Each row below holds a small network's activations on one input, seen along a few directions.
In each table, some parts of the input vary, and every possible input appears once, in random order.
Descriptions start from the smaller parts, as in this example, which fits no table here: values(3) and (point or ring(9) or (line(6) and ring(8))).
Shared parts are said once, and a part with two or three values counts as separate values.
(in the rows, 128 means zero)

Other details of the inputs vary at random and push rows far along two fixed directions, the same in every table; ignore that.

Table:
R1: 25 128 151 149 50 93 117 132 177 113 113 164 71 128 172 163
R2: 181 93 97 177 196 191 109 134 116 117 157 109 110 143 134 93
R3: 83 133 144 122 77 103 139 129 163 143 134 148 118 126 127 148
R4: 179 97 111 180 188 191 108 160 97 111 144 116 113 155 124 83
R5: 158 167 159 33 166 82 186 99 89 155 93 88 218 90 108 142
R6: 93 124 125 141 69 108 98 141 140 119 126 152 87 134 135 157
R7: 95 140 150 155 96 117 105 137 136 112 149 155 95 108 165 158
R8: 175 85 69 171 169 179 119 134 120 118 143 104 108 180 99 89
R9: 155 163 146 45 172 104 146 115 88 148 94 101 214 92 107 121
R10: 142 150 125 16 147 67 176 104 98 164 91 89 210 111 78 144
R11: 91 133 141 137 78 115 103 149 150 116 123 169 89 136 140 138
R12: 180 103 95 185 194 183 122 134 120 112 163 104 116 152 131 89
R13: 185 95 110 178 179 190 118 145 96 110 141 117 105 153 139 100
R14: 122 132 125 88 135 99 159 118 140 140 128 128 139 125 112 136
R15: 177 102 87 145 164 170 143 126 125 117 129 119 111 168 114 89
R16: 77 162 173 147 66 113 106 111 151 122 122 159 96 100 166 175
R17: 176 87 95 160 171 180 145 134 133 127 138 113 91 179 112 91
R18: 180 94 106 186 200 182 131 138 124 123 166 97 108 153 125 93
R19: 27 143 179 168 55 103 110 131 163 104 127 147 80 104 184 168
R20: 157 92 102 160 135 164 117 147 128 110 130 145 79 164 136 110
R21: 126 146 138 111 125 110 114 110 105 143 117 110 154 101 126 144
R22: 130 157 137 26 118 78 158 100 117 144 81 133 179 99 115 150
R23: 66 131 144 141 48 111 104 128 175 127 131 175 94 116 148 156
R24: 92 133 152 162 80 125 106 146 133 122 143 156 109 107 158 150
R25: 153 146 112 7 149 75 155 103 90 155 80 97 217 98 84 137
R26: 149 166 135 59 150 80 153 100 83 150 104 86 217 94 106 138
R27: 171 100 104 166 168 164 106 143 85 123 142 103 123 144 124 108
R28: 84 131 129 149 69 120 121 129 166 125 141 160 106 134 138 138
R29: 68 158 173 163 61 91 113 117 151 136 136 133 98 104 143 177
R30: 153 173 144 53 170 96 159 113 91 143 100 98 222 100 105 120
R31: 178 86 99 183 182 199 111 143 113 126 152 109 124 142 127 85
R32: 88 136 140 137 81 123 101 133 164 120 120 163 90 130 135 136
R33: 179 67 80 160 168 184 117 161 115 121 148 127 114 171 119 82
R34: 175 94 115 171 181 179 138 144 119 135 156 94 136 146 117 92
R35: 176 101 119 188 196 190 126 147 119 125 150 98 114 162 111 82
R36: 75 151 156 126 76 100 129 131 168 135 123 154 99 132 127 147
R37: 142 168 128 12 151 75 172 110 103 149 87 112 221 111 90 119
R38: 87 137 125 144 85 111 124 120 166 115 142 163 90 132 140 143
R39: 90 126 128 136 88 116 109 121 166 118 135 166 86 123 143 148
R40: 93 123 130 135 86 108 110 137 152 113 139 171 85 130 149 152
R41: 78 158 159 154 69 109 121 126 153 126 139 148 126 100 151 156
R42: 166 167 141 51 166 100 172 99 86 141 99 95 213 100 116 129
Each input here is: values(2) and (point or (line(4) and values(5))).
Question: Changing only the values(2) part turns R9 into R32. The same change can be made to R24. Which row results?
Answer: R33
Question: Which other rows does R39 become when the values(2) part takes its other values? List them by row number.
Answer: R2
Question: Which other rows does R26 become when the line(4) part takes its other values? List them by row number.
Answer: R21, R27, R29
Question: Which other rows does R20 become when the values(5) part takes its other values? List them by row number.
Answer: R6, R11, R33, R40

Table:
R43: 82 145 170 248 101 180 90 142 184 101 159 154 52 143 161 118
R44: 126 134 151 104 171 123 149 120 99 119 107 99 164 102 161 125
R45: 133 159 152 72 130 71 163 118 114 151 141 121 165 93 117 166
R46: 200 123 92 131 167 167 173 64 136 131 108 94 112 165 106 116
R47: 128 146 157 64 107 76 168 135 105 157 107 121 162 117 105 156
R48: 163 144 128 100 171 138 155 126 134 139 148 131 180 113 114 99
R49: 95 126 130 112 74 101 130 128 127 156 117 119 163 117 108 145
R50: 128 83 113 194 142 174 118 144 147 102 171 149 78 135 179 115
R51: 116 153 152 176 104 140 71 127 110 105 123 140 94 113 158 147
R52: 94 88 85 187 103 146 90 135 167 121 148 127 72 167 111 115
R53: 174 125 138 156 198 147 141 133 91 132 138 77 128 145 114 115
R54: 137 134 126 130 163 128 126 113 97 147 123 64 184 114 106 120
R55: 98 129 124 33 133 75 158 119 128 121 90 136 158 112 140 136
R56: 195 98 97 121 150 168 106 149 78 126 111 129 141 145 112 101
R57: 125 121 116 110 137 104 138 135 136 131 128 127 95 156 105 135
R58: 48 176 188 121 27 93 135 137 180 136 115 188 121 108 143 157
R59: 151 106 85 134 137 150 82 138 119 106 119 151 87 156 121 112
R60: 154 89 84 186 151 165 111 131 129 136 176 102 132 139 114 106
R61: 143 137 110 76 167 125 152 129 144 132 113 132 157 147 95 86
R62: 77 177 161 120 36 81 83 117 141 118 134 189 110 72 165 195
R63: 122 97 131 114 120 137 148 147 121 121 113 138 131 129 154 122
Question: What do these inputs look like to the network?
Answer: point or (line(4) and values(5))
Question: Which other rows does R55 become when the line(4) part takes its other values? List them by row number.
Answer: R44, R50, R63
Question: Which other rows does R62 become when the values(5) part takes its other values? List them by row number.
Answer: R45, R48, R50, R60
